Each row below is a small network's average activation on inputs in which a field has the value named, seen along a few directions.
Related values have similar rows: they may be neighbours, one step apart, or belong to one group.
In the rows, 500 means zero.
Random noise pushes rows far along 16 fixed directions. That doesn't count. These rows show it; they differ only by the noise:
[458 442 504 534 413 482 481 465 520 367 537 526 627 467 390 501 508 534
 548 486 451 456 652 534 442 480]
[511 452 443 572 634 513 486 470 583 624 536 522 497 484 451 520 523 470
 450 462 519 471 462 498 488 525]
[511 403 564 405 418 554 543 556 348 467 489 591 512 553 515 480 478 460
 471 501 539 430 535 475 577 469]
[475 507 502 410 584 478 546 472 524 532 376 508 500 516 525 338 622 511
 571 516 578 477 569 498 517 552]
[526 642 432 583 562 376 472 474 531 576 567 510 340 464 493 501 484 543
 466 531 454 494 406 526 393 527]
[501 447 496 404 558 601 547 454 509 535 446 536 562 500 485 473 500 492
 613 490 669 519 566 488 511 507]
[570 553 434 417 492 605 445 564 429 504 438 560 420 514 561 534 600 423
 426 569 457 397 439 528 515 548]
[537 463 486 514 434 611 419 433 440 335 524 448 494 467 520 558 437 501
 615 582 483 518 568 493 536 520]
[543 452 489 547 508 511 552 531 447 531 592 504 483 506 528 401 521 540
 553 611 545 440 420 510 493 555]
[486 461 499 485 472 539 494 479 471 520 523 452 485 579 588 460 437 542
 629 531 527 595 524 470 511 501]
[583 548 581 526 632 411 589 606 480 444 533 445 464 429 455 427 522 556
 383 584 511 362 458 436 499 560]
[476 527 453 522 523 469 507 531 553 561 413 649 524 453 476 404 508 540
 547 505 520 380 400 570 397 574]
[489 497 503 613 482 448 396 488 464 512 476 469 467 454 580 589 521 432
 441 477 421 526 483 501 597 359]
[516 608 525 522 597 447 512 477 538 494 506 375 473 525 617 560 545 574
 398 497 459 424 508 422 455 518]
[543 349 483 541 509 575 391 539 500 405 443 517 553 460 487 571 450 461
 498 533 451 544 485 501 536 469]
[473 561 516 486 491 463 669 536 491 611 586 424 553 522 590 526 562 527
 391 470 577 504 415 425 556 493]
[498 544 564 509 442 458 522 493 438 390 440 472 497 419 481 509 448 461
 435 468 462 430 536 478 584 483]
[472 435 487 626 462 450 497 493 513 475 536 457 510 464 559 512 407 543
 498 514 446 577 367 463 555 531]


Field G:
g4: [526 483 556 480 498 539 442 543 478 533 315 587 551 491 529 502 374 457
 527 427 513 369 521 566 427 398]
g5: [507 473 532 414 550 391 495 515 530 385 386 527 508 499 492 439 520 615
 520 559 524 570 516 504 365 510]
g16: [565 519 508 446 561 551 581 546 555 493 575 401 527 559 445 488 528 520
 445 526 503 471 541 469 450 592]
g12: [366 397 409 531 568 458 457 144 588 508 513 538 482 564 561 518 624 571
 513 413 495 474 585 478 454 622]
g21: [575 517 533 461 460 521 553 626 520 505 505 366 608 538 498 498 441 525
 500 539 499 535 533 539 346 430]
g13: [471 376 450 462 496 434 480 463 510 553 493 618 423 555 411 451 425 481
 504 450 486 659 484 525 485 513]
g20: [554 461 407 472 616 580 415 507 569 540 423 516 468 526 513 436 554 505
 609 592 519 515 474 544 419 585]
g18: [516 578 528 374 607 483 530 492 525 460 355 515 455 465 479 523 624 425
 318 430 513 441 528 475 569 529]
g19: [538 459 500 465 524 573 427 542 500 571 443 526 456 570 531 549 427 431
 489 454 475 552 488 503 517 439]
g10: [526 516 420 516 420 554 435 298 466 472 612 430 352 514 451 581 427 409
 506 480 440 614 551 539 512 525]
g1: [437 468 502 479 334 519 526 388 481 447 533 527 534 510 394 523 335 475
 578 398 490 568 593 524 513 520]
g3: [551 509 630 544 506 374 476 412 421 414 438 429 427 504 603 459 387 566
 583 515 564 505 558 521 433 341]
g15: [507 408 501 490 500 510 480 514 475 559 513 569 504 520 480 592 541 421
 406 445 540 579 461 514 537 382]
g23: [437 537 541 494 465 516 442 510 499 468 440 480 450 534 529 457 480 483
 583 464 444 547 536 465 615 525]
g8: [440 512 552 529 511 481 511 563 507 563 536 495 505 539 535 498 491 518
 496 458 490 566 460 452 575 462]
g14: [546 465 536 512 622 462 446 568 527 523 481 484 436 526 531 600 392 532
 369 482 454 575 403 426 464 470]
g6: [516 489 540 478 527 492 539 449 415 483 538 501 407 485 483 478 441 504
 529 529 578 491 501 457 560 548]
g24: [552 532 522 493 604 408 437 697 529 550 459 560 457 529 492 413 630 526
 479 573 459 498 482 548 421 405]
g2: [499 446 518 584 414 478 551 504 505 573 551 415 561 599 597 431 440 544
 471 483 412 442 444 541 415 498]
g17: [497 555 496 555 598 545 430 579 568 550 417 439 470 467 545 402 575 473
 578 571 467 506 425 493 599 557]
g7: [478 472 457 501 556 524 409 469 464 605 505 629 420 550 550 545 644 451
 461 499 491 424 467 507 543 497]
g11: [553 525 566 530 455 418 552 539 427 500 533 417 431 474 499 515 416 454
 427 504 508 583 436 498 561 424]
g9: [584 518 486 560 487 601 410 494 462 483 587 447 518 499 558 585 550 480
 546 590 495 425 533 569 438 386]
g22: [466 475 481 510 425 462 491 435 509 394 415 526 602 422 584 543 513 575
 561 531 544 529 456 541 431 448]
Each value of G is a pair of two hidden parts, and every pair occurs once (6 first parts, 4 second parts).
- g1 and g16 share the first part; g1 and g14 share the second. Which value has the first part of g14 and the second part of g16? => g10
- g4 and g19 share the first part; g4 and g6 share the second. Which value has the first part of g6 and the second part of g19? => g11
- g18 and g22 share the first part; g18 and g8 share the second. Which value has the first part of g8 and the second part of g22? => g12
- g20 and g3 share the first part; g20 and g21 share the second. Which value has the first part of g21 and the second part of g3? => g15
